Each row below holds a small network's activations on one input, seen along a few directions.
Each table varies a few parts of the input and shows all the possible inputs, shuffled.
Descriptions start from the smaller parts, as in this example, which fits no table here: one of 8 places around a ring, together with either a single point or (one of 2 separate values, together with one of 4 places along a line) or one of 11 places around a ring.
Shared parts are said once, and a part with two or three values counts as separate values.
In the rows, zero is written as 128.

Other details of the inputs shift rows strongly along two fixed directions, in all tables alike. That doesn't count.

Rows:
R1: [144 135 113 100 124 142 101 117 162 149 143 108  89 116]
R2: [ 99 151 118  97 126 137 116 129 123 134 127 122 115 117]
R3: [104 131 136 137 130 118 149 134  99 115 128 149 161 132]
R4: [180  94 103 131 135 143 109 130 150 146 128  93 115 131]
R5: [139 115 123 141 133 126 118 130 139 132 121 130 112 132]
R6: [141 119 139 151 125 139 141 132 129 123 111 104 145 134]
R7: [140 119 135 142 129 119 126 122 142 131 129 140 113 132]
R8: [170 100  97 153 146 136 109 141 161 137 127 120 105 116]
R9: [112 135 148 135 124 110 149 124 104 111 133 148 153 137]
R10: [ 96 141 137 144 133 112 142 137 112 113 125 164 139 125]
R11: [ 96 176 121  35 103 153 107 108 121 150 152  84 110 114]
R12: [180  91 119 150 136 128 122 127 141 136 124 111 127 140]
R13: [101 169 124  45 104 150 112 109 117 148 146  89 116 118]
R14: [104 128 135 135 128 119 150 133  97 115 123 147 162 133]
R15: [139 126 129 145 133 118 125 127 146 125 135 145 115 126]
R16: [176  95 111 153 144 133 123 136 146 128 135 122 131 127]
R17: [100 144 143 142 132 111 142 134 117 109 129 168 135 127]
R18: [ 95 145 161 150 117 126 148 133 120 113 105 139 141 131]
R19: [142 108 118 138 136 130 132 134 122 129 123 121 142 132]
R20: [101 137 151 137 123 109 139 123 110 118 118 157 134 141]
Description of these inputs: one of 2 separate values, together with either a single point or one of 9 places around a ring.
Question: Changing only the choice among 2 separate values turns R19 into R2. The same change can be made to R9. Which row results?
Answer: R15
Question: Which other rows does R1 become when the choice among 2 separate values takes its other values? List them by row number.
Answer: R11

Rows:
R21: [149 119 127 130 125 141 127 125 143 133 136 111 133 127]
R22: [ 88 181 115  36 109 152 111 114 116 144 154  92 114 107]
R23: [151 119 121 125 131 136 126 125 143 132 144 122 129 123]
R24: [ 24 219 166  43  88 133 126 105 101 131 127 129 111 120]
R25: [150 114 115 121 134 130 120 125 132 135 133 120 125 133]
R26: [157 105 120 181 146 118 114 138 173 127 119 154  88 122]
R27: [146 107 112 121 133 128 121 124 128 141 132 119 125 131]
R28: [137 125 110 137 138 136 121 139 141 130 130 121 118 115]
R29: [142 110 106 124 135 128 117 130 129 141 130 126 121 126]
R30: [138 122 112 133 139 138 113 140 140 129 125 124 119 121]
R31: [ 83 139 167 164 127  93 174 133  86  92 126 197 177 141]
R32: [150 120 117 126 133 130 125 125 137 130 140 117 127 122]
R33: [ 86 180 128  40 101 163 107 116 116 145 130  78 116 117]
R34: [176  83 143 212 149  90 137 130 155 115 123 176 114 145]
R35: [151 117 119 122 135 131 118 128 133 130 136 119 125 130]
R36: [ 99 117 181 222 139  60 175 134 101  83 110 235 152 155]
R37: [137 125 110 136 138 137 121 138 144 129 129 121 121 113]
R38: [146 116 109 124 136 131 116 132 133 135 131 128 122 128]
R39: [145 107 118 126 127 133 122 124 128 141 124 107 128 135]
R40: [133 112 105 131 138 135 116 136 135 140 121 123 119 122]
R41: [ 82 139 163 165 129  85 174 135  76  91 122 192 172 142]
R42: [148 122 128 134 124 140 129 127 139 131 122 100 128 125]
R43: [ 83 138 181 170 119  95 181 130  77  92 105 168 177 150]
R44: [147 119 113 125 137 131 114 134 134 130 134 126 121 125]
R45: [150 117 124 127 128 136 119 128 133 131 128 108 128 134]
R46: [149 114 121 125 128 135 121 126 132 136 125 109 129 137]
R47: [149 119 122 131 127 134 126 127 135 132 133 105 127 128]
R48: [137 119 108 131 139 137 115 138 139 134 122 125 119 124]
R49: [177  93 122 168 137 126 131 131 147 127 127 114 133 133]
R50: [137 124 114 135 136 143 121 137 150 131 133 127 123 114]
R51: [147 122 111 129 135 130 122 131 139 130 139 124 123 117]
R52: [  8 209 190  85  94  98 156 108  72 106 125 178 145 139]
R53: [148 116 126 128 126 140 123 127 134 136 114 104 126 136]
R54: [ 86 183 130  43  98 168 115 113 126 146 138  81 120 109]
R55: [144 109 124 129 125 138 125 126 130 142 113 102 126 134]
Question: Changing only one part turns R40 into R39. The same change can be made to R48. Which row results?
Answer: R46
Question: Describe the family of inputs behind these rows.
Answer: one of 5 places along a line, together with either a single point or one of 6 places along a line
Question: Start at R37 and move only the place on the line of 5, one step at a time. The first step leads to R51. Which rows follow, in order?
Answer: R32, R49, R42
Question: Which other rows does R30 become when the place on the line of 5 takes its other values? List them by row number.
Answer: R33, R35, R44, R45

Rows:
R56: [126 135 117  69 117 137  92 107 137 158 143  98  92 133]
R57: [141 124  83  85 135 145  97 132 123 149 128  84 107 122]
R58: [161 110 111 133 138 144 132 136 130 120 134 107 156 127]
R59: [ 51 175 172 118  98 161 147 134 104 126  60  80 153 131]
R60: [ 93 140 135 174 146 102 152 152 105  95 116 176 143 124]
R61: [ 88 167 164  85 103 125 144 107 102 120 151 123 149 135]
R62: [210  62  94 230 176 126 121 164 183 118 117 155 114 124]
R63: [125 148  97  66 114 168 117 125 128 148 151  75 142 105]
R64: [103 167 165  92 104 121 144 111  97 116 142 126 149 133]
R65: [174  83  99 151 148 127 113 144 124 134 115 122 128 134]
R66: [169 106 120 175 136 119 113 129 182 133 133 149  92 120]
R67: [110 141 142 106 120 103 126 111 101 131 125 133 116 148]
R68: [126 146 116  59 117 141  93 106 137 157 139 102  91 136]
R69: [123 133 172 150 120 103 165 116 105 100 132 157 165 155]
R70: [155 105 160 178 122 102 163 119 124 114 135 150 162 149]
R71: [165 115 125 167 144 120 111 129 179 124 130 151  91 126]
R72: [ 96 139 140 168 142 108 149 156 108  97 116 184 146 121]
R73: [148 105 141 170 138 116 159 145  98  98 123 142 181 136]
R74: [113 130  88  61 125 158 105 123 121 161 132  96 116 112]
R75: [136 155 112 101 127 136  92 119 168 138 142 108  68 105]
R76: [129  97 126 167 146 107 143 139  96 112 107 163 159 152]
R77: [152 116 163 173 128  96 162 120 111 103 132 140 154 151]
R78: [ 78 181 156 107 115 113 125 122 122 115 133 163 108 117]
R79: [127  91 123 172 138 105 147 138  97 120 110 163 163 146]
R80: [210  69  56 115 152 166  69 138 176 171 137  64  88 116]
R81: [155 131 122  81 113 154 120 105 155 153 155  84 113 116]
R82: [154 101 124 134 124 114 118 115 138 147 128 132 113 146]
R83: [ 79 159 136  86 115 138 145 129  88 115 143 116 173 122]
R84: [ 78 153 119 116 132 136 137 140 124 125 129 156 128 101]
R85: [108 163 117  76 117 147 100 111 168 151 146 120  76  96]
R86: [145 120 132 159 138 119 113 130 170 127 138 149  92 122]
R87: [ 57 175 123 106 121 133 135 140 111 124 132 158 136 106]
R88: [194  87 103 165 148 133 133 143 137 120 132  95 146 127]
R89: [131 121 105 154 149 137 116 152 152 127 132 141 116 109]
R90: [100 139 128  98 120 143 153 127 100 124 138 118 169 116]
R91: [ 98 135 143  93 114 115 134 105 109 144 129 143 121 140]
R92: [ 90 138 208 187  92 131 167 126 119 109  57 117 141 159]
R93: [169 101 128 137 132 113 111 121 134 140 124 128 105 146]
Question: Changing only one part turns R67 into R57. The same change can be made to R92. Which row results?
Answer: R59
Question: Describe the family of inputs behind these rows.
Answer: one of 2 separate values, together with either a single point or (one of 3 separate values, together with one of 6 places along a line)
Question: Which other rows does R68 become when the choice among 2 separate values takes its other values? List them by row number.
Answer: R76
